A small network was shown many inputs. Here are its activations along a few directions, one row for each input.
In each table, some parts of the input vary, and every possible input appears once, in random order.
Descriptions start from the smaller parts, as in this example, which fits no table here: one of 5 places around a ring, together with either a single point or one of 11 places around a ring or (one of 2 separate values, together with one of 6 places along a line).
Shared parts are said once, and a part with two or three values counts as separate values.
In the rows, 128 means zero.

Other details of the inputs vary at random and push rows far along three fixed directions, the same in every table; ignore that.

Rows:
x1: [112 131 123 141 144 189  75 118 115 163 140 152 116]
x2: [149 127 110 102  67 108 156 162 127  91 124 151 139]
x3: [101 124 165  79 125 154  96 122 174 148 154 144 117]
x4: [143 149  97 161 132 119 161 112  88 109 115 114 130]
x5: [119 137 118 154 155 124 106 106 127 137 122 108 137]
x6: [115 130 152  88 108 160  91 135 180 138 158 149 108]
x7: [140 136 126 150 132 104 169 132 128  93 125 115 143]
x8: [102 121 149 128 144 140  93 127 174 138 160 147 136]
x9: [137 112 124  97  76 125 138 162 138 105 146 167 130]
x10: [111  92 161  76 134 100 105 138 168 147 110 108 131]
x11: [142 102 144  92  85  84 161 162  96 100  78 117 135]
x12: [131 162 119 144 144 186 101 125 146 164 166 151 116]
x13: [159 145 111 145 113 134 158 149 128 117 131 114 116]
x14: [138 108 133  96  86  91 139 153 137 104 121 137 142]
x15: [122 138 121 115 107 165  95 126 144 138 157 176 129]
x16: [148 134  91 156 125 141 139 125 103 119 130 136 122]
x17: [150 160 118 150 128 149 157 129 115 126 136 118 112]
x18: [ 82 136 153 140 183 136  65  74 142 177 127 121 134]
x19: [129 123 130 146 168 105 141 103 111 135  89  70  94]
x20: [126 140 110 179 172 137 132  92 102 136 131 107 127]
x21: [123 113 123 156 165  92 134  97  93 140  93  93 123]
x22: [168 140  98 108  47 141 197 174 111  65 166 181 131]
x23: [156 151  80 164 121 129 157 127  96 101 123 121 132]
x24: [129  84 128 154 173  73 121 115  72 150  38  58 118]
x25: [131 128 115 153 147 119 123 114 123 126 125 109 136]
x26: [112 113 164 101 115  69 144 141 159 107 108 115 152]
x27: [150 171  84 154 105 169 156 121  97 106 151 159 129]
x28: [ 97  81 180 101 144  51 129 131 157 129  97 100 139]
x29: [114 123 156  85 128 144  88 145 171 165 150 152 131]
x30: [111 131 144  93  98 159 101 127 148 138 165 188 129]
x31: [100 131 136 138 156 159  86  93 129 164 155 151 120]
x32: [141 149 106 139 143 163 154 120 120 124 147 118 121]
x33: [114 143 157 107 130 154  99 118 154 152 145 136 105]
x34: [121  85 153  98 112  72 130 150 147 114 116 115 141]
x35: [102 151 132 156 165 156  81 101 163 150 150 136 140]
x36: [138 110 137  93  80 123 127 165 120 112 109 143 136]
x37: [152 129 117  88  86 134 164 178 151 101 149 143 142]
x38: [125 115 153  96 101  95 140 141 143 105 132 135 146]
x39: [130 119 141  94  89 102 145 142 131 106 130 146 141]
x40: [135 114 133 151 144  73 175 131 120  98 101  92 138]
x41: [151 170  99 174 153 164 157 119 101 140 141 118 112]
x42: [135 119 126 153 163  98 129 116 116 145  83  68  99]
x43: [ 85 118 157 129 170 156  59  90 114 192 108 133 116]
x44: [124 132 116 148 145 129 124  99 101 143 114 126 123]
x45: [109 134 143 121 131 154 106 118 146 133 171 158 133]
x46: [140 158  94 192 157 155 141 115 126 113 149 121 135]
x47: [136 138 101 166 169 154 129 104 120 140 122  90 105]
x48: [174 156  73 175 109 153 180 144 102  76 160 133 135]
x49: [137 132 134  80  94 135 163 166 149 109 151 149 140]
x50: [107 143 150  87  88 173  93 138 136 140 144 181 135]
x51: [100 122 148 120 136 168  87 117 117 163 131 154 117]
x52: [133 126 125 146 177 102 148 118 102 153  91  81 120]
x53: [105  77 174 103 142  50 114 136 167 130  92  96 145]
x54: [142 111 117 130 116  92 143 145  86 116  64  93 131]
x55: [160 160  66 185 129 180 152 124  94 106 167 148 120]
x56: [121  88 154  91 112  77 113 139 141 128 108 125 136]
Each input here is: one of 2 separate values, together with either one of 8 places around a ring or (one of 4 places along a line, together with one of 5 places along a line).
Changing only the choice among 2 separate values turns x54 into x50. The same change can be made to x15. Which row results?
> x44
Changing only the choice among 2 separate values turns x13 into x17. The same change can be made to x29. Which row results?
> x52
Change only the place on the line of 4 in x51. List by row number the other rows that result.
> x11, x43, x50
Change only the choice among 2 separate values in x48. List by row number the other rows that result.
> x20
Change only the place on the line of 4 in x27. List by row number the other rows that result.
> x22, x30, x44
Start at x35 and move only the place on the line of 5, one step at a time. The first step leads to x5. Which rows follow, in order?
> x23, x2, x54

Rows:
x57: [103 156 112 151 148 196  65 103 136 155 151 171 151]
x58: [100 130 130 164 157 175  46 106 128 155 152 157 130]
x59: [ 86 115 157  97 150 136  82 121 183 156 187 162 160]
x60: [128 152 113 137 148 188  67 123 139 185 149 153 104]
x61: [101 166 112 185 200 156 103  61  81 162 106 119 137]
x62: [102 106 148 177 246  99 121  85 128 187  80  51 101]
x63: [146 112 124 145  98  79 184 146  80  72  96 115 139]
x64: [135 159 113 128 148 203 128 137 156 147 210 147 129]
x65: [178 147  85 140  86 129 195 161  92 107 118 124 113]
x66: [169 158  86 166 115 112 187 130 137  66 153 119 149]
x67: [140 139 137  63  63 173 107 195 169 114 153 176 141]
x68: [ 83  97 149  97 132 148  44  99 164 161 149 173 129]
x69: [126  95 108 162 200 119  87  92  99 176  76  63  88]
x70: [131 135  87 168 141 141 143  91  82 113 132 130 119]
x71: [124 131  91 177 196 175  90  78  97 176 113  94  84]
x72: [138 128 140  85  82 135 131 154 193  93 202 183 167]
x73: [110 135 103 198 221 145 130  92 108 150 151 116 140]
x74: [120 187 129 117 129 219 113 116 126 151 162 167 123]
x75: [143 130 127  59  41 185 134 170 160 103 189 193 115]
x76: [122 163  98 148 124 200  78 131 135 129 166 182 153]
x77: [155 134 146  64  62 101 181 170 123 108 123 152 120]
x78: [188 163  94 145 114 131 198 147 143  80 148  98 124]
x79: [115  46 168  39  65  41 103 172 163 100 102 142 146]
x80: [ 74  95 198 101 152  83  79 112 204 145 131 138 143]
x81: [117 139 141  79  57 156 117 162 158 101 161 198 170]
x82: [160 168  91 170 109 110 184 127 138  61 155 110 145]
x83: [162 107 110 126 114  71 169 157  98 127  68  84 112]
x84: [178 148  68 158  75 123 184 157  89  77 140 155 143]
x85: [122 172 140 131 123 216 114 116 118 143 177 168 105]
x86: [171 175  96 155 113 129 191 142 143  81 146  86 116]
x87: [115 108 156  81  91  72 142 150 125 102  89 133 166]
x88: [134 129  82 172 138 142 138  95  86 115 132 127 122]
x89: [107 163 107 187 192 139 103  57  76 174 120 130 119]
x90: [163 127  94 166  83 123 177 158  85  64 129 135 142]
x91: [116 107 163  85 123  87 116 130 130 172  90 114 113]
x92: [129  90 114 158 160  46 113 117  95 149  59  85 134]
x93: [184 133  94 151  90 143 175 182  92  80 124 112 113]
x94: [ 74  83 197  93 156  86  90 122 193 151 137 146 150]
x95: [161 133 116 112 102 101 196 164  91  92  76  93 132]
x96: [159 161  88 142 121 175 178 116  81 107 148 131  93]
x97: [ 93 124 151 138 207 168  91 109 155 196 159 118 118]
x98: [112  78 140 121 152  29 153  93  79 118  55  74 123]
x99: [111  83 144 164 157  61 126 105  84 133  62  75 134]
x100: [100 143 121 153 149 164  67  84 130 183 149 171 132]
x101: [111 111 173 114 158  98 125 129 180 141 114  97 112]
x102: [159 154  80 147 118 178 171 123  86 109 147 127  95]
x103: [ 96  89 214  58 117  40 108 144 220 136  92  85 120]
x104: [165 127 108 118  95 104 194 171  96  94  77  91 134]
x105: [123 162 136 135 121 217 105 121 122 146 175 163 107]
x106: [144 178  90 197 129 137 166 114 141  76 163 121 131]
x107: [135 122 160  70 109 140 122 154 201 132 173 145 135]
x108: [113 103 130 148 158  48 132  95  84 152  62  89 132]
x109: [136 104 125 134 162  85 135 133  99 145  42  55 125]
x110: [121 113 168  77  78 155  96 167 161 132 146 159 120]
x111: [113  66 204  34  61  66 125 182 159 122  92 122 129]
x112: [ 66  90 213  83 132  89  66 103 144 162 112 146 139]
Describe the family of inputs behind these rows.
> one of 2 separate values, together with either one of 8 places around a ring or (one of 4 separate values, together with one of 5 places along a line)
Changing only the choice among 2 separate values turns x91 into x108. The same change can be made to x104. Which row results?
> x81
Changing only the choice among 2 separate values turns x98 into x96. The same change can be made to x84. Which row results?
> x83
Change only the place on the line of 5 in x75. List by row number the other rows that result.
> x69, x71, x96, x102
Change only the choice among 2 separate values in x94. List by row number the other rows that result.
> x62

Rows:
x113: [153 142 140  84  62 119 178 172 118  96 117 141 130]
x114: [124 124 142  96 108 175  95 150 178 133 176 160 113]
x115: [130 113 130 107 122 120 114 149 173 129 155 138 141]
x116: [107 126 135 126 144 139 116  95 100 150 131 143 122]
x117: [128 124 132 107 120 118 106 152 177 129 141 135 149]
x118: [142 127 128  85  63 104 175 152 110  88 124 158 141]
x119: [ 86 112 179 100 170 121  95 109 175 168 145 129 132]
x120: [153 138  77 174 129 131 143 128  71 112  96 112 136]
x121: [100 122 115 151 171 149  56  82 110 182 111 132 125]
x122: [114  98 124 137 153  84  93 109  97 155  63  95 133]
x123: [103 130 143 106  95 144  69 131 177 126 167 187 153]
x124: [127 115 123 126 102 100 116 134 146 104 135 148 147]
x125: [119  75 142 124 125  55 129 138 130 106 100 110 144]
x126: [163 173 104 118  75 166 180 156 104  98 147 157 121]
x127: [108 135 146 129 169 141 114 103 155 156 161 130 126]
x128: [139 165 118 140 129 175 162 140 144 109 183 152 138]
x129: [155 150 101 162 148 131 183 112 101 114 122  87 100]
x130: [170 169  61 200 141 197 148 132  70 124 130 119 111]
x131: [189 160  69 162  90 155 196 184 125  60 167 136 150]
x132: [116  90 132 153 193 107  92 103  95 184  68  73 101]
x133: [177 155  57 191 141 163 176 142 111  92 168 121 128]
x134: [112 155 104 157 129 201  73 103 153 135 202 197 135]
x135: [144 111 108 149 150  90 129 129  87 148  58  73 114]
x136: [ 93 115 189  65 129 112  91 116 185 164 127 128 114]
x137: [115 140 138 119 119 131 123 114 106 133 112 142 139]
x138: [119 125 134 135 153 163  89 125 153 153 137 116 109]
x139: [139 125 132  99  99 126 115 156 165 120 128 124 123]
x140: [149 183  68 213 149 159 172  87  82  98 155 134 128]
x141: [134 105 117 161 135  62 137 129 109 103  79  92 148]
x142: [110 142 140 129 150 191  61 119 170 166 155 136 114]
x143: [133 178 140  88  75 186 138 163 189 101 210 199 154]
x144: [186 128  92 119  70 107 196 182 129  65 123 111 120]
x145: [105  88 159  91 141  97  70 124 141 182  80 111 115]
x146: [106 153 159 100 120 188  94 123 141 164 151 167 119]
x147: [ 89  90 177  70 120  79 103 112 130 155 100 136 133]
x148: [114 135 138 121 121 136 129 117 103 129 116 142 138]
x149: [131 160 100 204 169 118 153  84  84 115 110 100 136]
x150: [106 112 123 125 141 146  70 105 120 164 128 151 127]
x151: [118 175 124 125 129 224  98 103 130 167 188 184 105]
x152: [154 132 103 105  50 166 151 180 117  76 165 192 147]
x153: [131 139 128 143 148 143 149 119  89 143 110 110 109]
x154: [159  84 133  96  84  71 172 187 104  97  73  98 126]
x155: [146 123 143 113 118  74 181 144 123 102  82  74 120]
x156: [147 123  99 149 140 138 126 127  96 147 109 110 106]
x157: [118  64 154  69  91  67 116 154 128 122  94 134 139]
x158: [161 145  81 184 155 122 155 139 115 110 117  89 139]
x159: [136 143 102 175 138 108 172 101  94 100 134 120 131]
x160: [133 125 143 109  75  97 181 155 131  67 144 155 152]
x161: [108 141 133 127 142 186  53 117 139 184 133 148 117]
x162: [122  94 120 175 162  68 130 114 101 117  80  81 139]
x163: [ 77 115 189  94 125 104  88 112 166 139 132 154 151]
x164: [124 118 113 157 176 157  88 102 102 181 113 110  99]
x165: [106  87 177  65  93  72 142 146 121 118  91 134 143]
x166: [ 93 106 165  96 138  80 100 101 116 158  76 116 137]
x167: [111  94 170  83 125  89  85 145 175 149  91  97 125]
x168: [119 130 110 168 193 134  87  98 146 168 126 100 128]
x169: [136 134 123 139 148 139 151 112  88 145 115 112 100]
x170: [136  82 115 136 135  75 141 134  81 119  74  94 131]
x171: [ 96 149 143 141 181 197  79  81 117 195 148 143  98]
x172: [137 121 108 137 109 135 124 142  99 114 111 137 142]
x173: [156 130  88 183 161 123 160 140 113 109 123  88 134]
x174: [ 97 137 149 102 121 176  95 108 129 149 166 184 130]
x175: [ 90 110 181 115 182 110  97  96 148 174 100  85 106]
x176: [128 169 130 104 103 192 131 137 179 121 220 194 138]
x177: [113  92 128 167 215  90 100 101 131 168  93  63 125]
x178: [155 126 140  85  77 114 191 163 143  84 147 129 115]
x179: [107 128 118 188 177 134  80  91 119 146 120 117 139]
x180: [146 167 100 177 167 144 159  98 101 130 113  83 103]
x181: [138 113 139 113  89  38 188 144 118  72  92 112 153]
x182: [132 175 138  84  74 180 136 159 191 105 212 199 151]
x183: [104  85 178  81 102  49 142 131 148 106 117 134 145]
x184: [118 141 159  74  94 135 128 148 192 123 179 172 146]
x185: [119  98 179  53  91  69 137 148 139 138  87 122 122]
x186: [ 89 162 150 149 193 184  75  86 163 181 165 138 133]
x187: [173 165  53 203 152 185 158 118  99 114 151 104  98]
x188: [126 110 168  98 126  79 156 140 140 120  86  82 120]
x189: [159 139 114 144 130 125 197 135 107  95 125  94 105]
x190: [140 106 144  74  81 130 126 171 176 110 156 146 118]
x191: [156 155  55 221 151 164 151 104  85  97 159 131 127]
x192: [136 118 137 113  83  90 187 150 123  68 144 149 145]
Changing only one part turns x187 into x150. The same change can be made to x189. Which row results?
> x174
Changing only one part turns x179 into x130. The same change can be made to x181. Which row results?
> x126
Describe the family of inputs behind these rows.
> one of 2 separate values, together with one of 5 places around a ring, together with one of 8 places around a ring
Change only the choice among 2 separate values in x129. List by row number the other rows that result.
> x187
